Each row below holds a small network's activations on one input, seen along a few directions.
In each table, some parts of the input vary, and every possible input appears once, in random order.
A made-up example of a description, with smaller parts first: values(2) and (point or ring(9) or (line(4) and ring(5))).
Shared parts are said once, and a part with two or three values counts as separate values.

Other details of the inputs shift rows strongly along two fixed directions, in all tables alike. That doesn't count.

A family of inputs:
R1: [ 49  59  -6 -50  19  -1  -6 -32  24  19  12]
R2: [ -31    6 -110  -12   14  -70    8   -7   63   11   46]
R3: [ 43   6  17 -12   4 -27 -12 -19  -7 -33  10]
R4: [ 31  37 109 -17  32  79 -11 -25 -28 -53   0]
R5: [-10 -68  -1  10   1 -19  25  18 -25   8  14]
R6: [-67 -58   7  57  -7  22  -5  51 -21  13 -11]
R7: [-49 -70 -66  18 -31 -28  42  43  27  39 -34]
R8: [-47 -85  60  69   2  38   6  38 -45 -34  -6]
R9: [ 43  65  54 -75 -17  48  32 -42  10   1 -47]
R10: [-85 -74 -19  28   7  38  15  64 -20  30  37]
R11: [ 21 -16 -61  -1   6 -49  13  -1  31  -4  18]
R12: [ 15  27  54 -19  31  43 -11 -20 -22 -21  15]
R13: [ -14    2 -104   13  -39  -70    8    7   68    1   28]
R14: [-13  23 -69  33  -9 -34 -18   7  36   4  -3]
R15: [-33 -40 -53  31 -35 -32  26  21  12   2  23]
R16: [ 13 -23  75  11 -14  25  -4   8 -42 -53   8]
R17: [ -9   3 -56  26 -31 -45 -10 -12  48  -9  -5]
R18: [ -39   41 -115   21  -13  -37   -4   11   63   27   18]
R19: [ 52  39   2 -15   6 -47 -32 -51  22 -26 -17]
R20: [-81 -78 -22  22  28  22  27  55 -25  43  37]
R21: [-66 -54  -8  43   7  50  10  62 -34  22   6]
R22: [ 93  88  -1 -40 -10 -39 -18 -71  44 -60 -10]
R23: [-60 -31 -63  55 -15 -18  -8  40  23  22   5]
R24: [ -30    4 -124   12   19  -49   10   28   49   61   20]
R25: [-11  15  71  16  37  48 -24  22 -38 -22   1]
R26: [ 37   2  63  22   7   4 -22 -12 -16 -43 -16]
R27: [ 46  67  56 -32 -12  13  -1 -51  -2 -47  12]
R28: [ 45 -15  56  -4   2   1 -12 -30 -39  -8 -30]
R29: [ 34  30 108 -16  18  78 -13 -28 -56 -15 -35]
R30: [ 26  35  13 -33  37  16 -14 -13   6   9  23]
R31: [ -9 -62   0  43  23 -14   9  13 -10   0  -4]
R32: [ 57  -4 109 -21 -24  52  -5 -28 -48 -55 -23]
R33: [-63 -73  -9  27 -15  33  43  56 -16  29 -58]
R34: [ 25 109 -62 -21  -6 -31 -30 -40  47  -1   1]
R35: [ 31  79  -3 -27  28 -11 -32 -36  19  -6  -7]
R36: [  0 -34 114 -17 -10  73   2  11 -79 -31  11]
R37: [ -53 -103  -16   38   -7   -1   28   54  -35   12   24]
R38: [-37 -83  52  44  25  44   1  50 -69  17 -21]
R39: [-27 -58 -64  -3 -41 -18  69  30  17  17 -24]
R40: [ 53  61 -52 -68   5 -62  -6 -44  48  20  22]
R41: [ 76  89  -5 -71 -18 -26  -6 -81  23 -11  -1]
R42: [ -45   -3 -123   -3    0  -42   13   17   50   60   41]
R43: [-64 -58  53   6   0  84  51  64 -43  24 -48]
R44: [-88 -60 -11  37   1  36  14  66  -3  16  44]
R45: [ 93  95  -5 -34  14 -31 -38 -67  36 -12 -39]
R46: [ 69  50  57 -49  19  16  -3 -56  -9 -38   1]
R47: [  2 -41 115 -23  18  55  14   4 -81 -12   9]
R48: [ 11  30  19 -20  13 -12 -11 -13   4 -29  33]
R49: [-90 -60 -15  40  16  32  15  60  -6  11  45]
R50: [ -17   17 -110   34    8  -62  -17   14   66   15    6]
R51: [-44 -69 -70  49 -10 -43  17  26   3  39   8]
R52: [ 26 -52 118  13  21  33  -5   5 -55 -12 -26]
R53: [-21 -35 -62  41  21 -28   8  28  15  45  -5]
R54: [-19  -3 117  -8  -1  83  -3  13 -54 -13  10]
R55: [ 47  71  -9 -26  26  -2 -19 -30  15   5  -8]
R56: [ 48  74 -61 -26 -31 -51 -48 -35  38  17 -25]
R57: [  1 -19  74  13   4  29 -25   4 -52  13 -30]
R58: [ 78  98  -3 -29  12 -35 -44 -69  35 -22 -34]
R59: [ -10  -10 -119   17  -31  -76   -7   -7   59   22   -4]
R60: [ 90  30  57 -36   2  -7   4 -47  -6 -26 -15]
R61: [ -49   -1 -122   -2  -30  -59   15   14   51   28   45]
R62: [ 25  16  20   9 -37 -29 -21 -19  -3  -3 -16]
R63: [  2  36  18 -23 -28  -3  -9 -17   3 -21  29]
R64: [-69 -43  58  45   7  76   7  52 -55   4  -3]
R65: [-13 -29  84 -59 -25  50  45  20 -36   3 -30]
R66: [ 78 110 -11 -55  11 -13 -21 -69  24  12 -30]
Description of these inputs: ring(6) and (point or ring(10)).
Q: The inputs of R57 and R42 match in every part but the ring(6) part. If R23 is changed in the same way as R57 into R42, which row does it become?
A: R44
Q: A walk changes only the ring(6) part. It starts at R12 and steps to R35. List the rest of the walk in order.
A: R58, R19, R3, R2
Q: Which other rows does R17 become when the ring(10) part takes its other values? List them by row number.
A: R8, R19, R26, R28, R31, R51, R52, R59, R62
Q: Which other rows does R10 become when the ring(6) part takes its other values? List them by row number.
A: R21, R32, R36, R56, R59

A family of inputs:
R67: [-32 -30 -63  22 -21 -41  16   5  25   4  12]
R68: [ 56  42  28 -27 -13 -13   1 -46   8 -33 -23]
R69: [ 48  46  24 -52 -24  15   2 -35  -5  12 -33]
R70: [-27 -17 -74  10   6 -34   4  28  34  34  -3]
R71: [ 35   3 -11  -8   2 -33  -4 -24  12  -2  -3]
R72: [ 28  24 -25  -5   3 -10 -23 -20  11  13 -13]
R73: [-51  -4 -67  21   0 -20   6  25  24  18  36]
R74: [-60 -68   8  34  35  32  13  56 -37  23  34]
R75: [ 19  35 -28   0 -11 -19 -23 -19  13   3 -12]
R76: [-44 -49  67  31  -3  49  10  33 -47  -9 -18]
R77: [ 20  -5  -4   3  -9 -31 -16 -15   0  -8   5]
R78: [ 43  60  29 -19 -17   1 -22 -32   6 -14 -27]
R79: [  9  43 -17 -19   5   1   2  -8  25  -2  12]
R80: [ 13  36 -26 -45 -10   6  17 -23  17  21  11]
R81: [  7  33 -22 -24  22  -6  -2 -10  18   0  10]
R82: [ 43 -13  96 -12   8  29   1 -15 -45 -32 -23]
R83: [ 13  34 -22 -16  -9 -17  -4  -9  30   4 -23]
R84: [-29 -69  68  25  -7  32  16  40 -42 -27  -6]
R85: [-35 -13 -73  18  21 -16   0  11  27  28  37]
R86: [-36  -5 -71  20  12 -24  -6  11  23  22  39]
R87: [-43   0 -71   9   0 -14  13  20  36  15  31]
R88: [-35 -21  47  23  20  43   2  30 -40 -18  17]
R89: [ 35 -31 102 -32 -20  51  12  -4 -59 -15 -21]
R90: [ 39  67  26 -42  15   9  -7 -40  12 -15  -2]
R91: [ 42  56  27 -24 -17  11 -11 -35   8 -15 -32]
R92: [-21 -36  56  25  28  31  11  22 -39   3 -21]
R93: [ -3  46 -21 -21  -6  -9  -7 -18  25  -6  13]
R94: [-44 -85   9  38   9   6  28  49 -23   3  11]
R95: [ -7 -31 -74  21   0 -51   2  13  28  16  16]
R96: [ 30  20 -19   4 -14 -34  -5 -26  14 -17  -1]
R97: [-58 -76  12  53  10  28  -7  57 -34  22   8]
R98: [ 15   5  -9   2 -21 -30  -6 -13  13 -13   0]
R99: [ 31   4  98 -14   6  55 -13  -9 -40 -12 -31]
Q: The inputs of R96 and R88 match in every part but one. If R89 is changed in the same way as R96 into R88, which row does it become?
A: R80
Q: What do these inputs look like to the network?
A: values(3) and (point or ring(10))
Q: Which other rows does R75 become when the ring(10) part takes its other values? List them by row number.
A: R70, R72, R76, R78, R83, R91, R92, R97, R99
Q: Which other rows does R72 become when the values(3) part takes its other values? List them by row number.
A: R85, R95

A family of inputs:
R100: [ 41  63 -17 -64 -26  -3  12 -37  31  18 -31]
R101: [-26 -31  35  15  12  26   4  21 -24   6 -12]
R102: [ -4  14  28   1  19  27 -11   2 -10  -7  10]
R103: [-11  18 -62 -12  -5 -27  11  -6  32   7  18]
R104: [  2   9 -63  -3 -13 -36   7  -5  33  24   1]
R105: [ 56  59  30 -25  -3   4 -27 -45   3 -17 -29]
R106: [-18 -15 -46  10   3 -30   1  10  21   3  18]
R107: [-16 -34  54  28   6  27  -9  21 -36 -12 -11]
R108: [ 12 -11  29  19   2   0 -11   3 -12 -14 -10]
R109: [ 33  26  89 -26  13  56  -5 -20 -37 -21  -5]
R110: [-48 -40 -26  41   9  -5   2  33   2   2  23]
R111: [ 14  51  11 -21  12  10 -11 -25  13   2   2]
R112: [-25 -31 -50  17  -3 -26  13  22  12   5  26]
R113: [ 60  42 -13 -29 -16 -43  -8 -39  27 -14 -26]
R114: [-18 -24 -44   3  -6 -22  13   8  13  13  25]
R115: [-37 -58 -29  35  -4 -19  12  36  -4   8   4]
R116: [-38  -3 -52   8   5  -3   6  17  15  25  25]
R117: [ 13 -38  83   1  -6  32   5   3 -48 -18 -20]
R118: [ -8   2  24  12  11  18 -12   4 -11 -11  11]
R119: [ 43  42 -22 -29 -17 -28  -1 -35  21  -5 -15]
R120: [-23 -43  41  18   8  40  10  31 -41   8  -6]
Q: What do these inputs look like to the network?
A: point or (values(2) and ring(10))
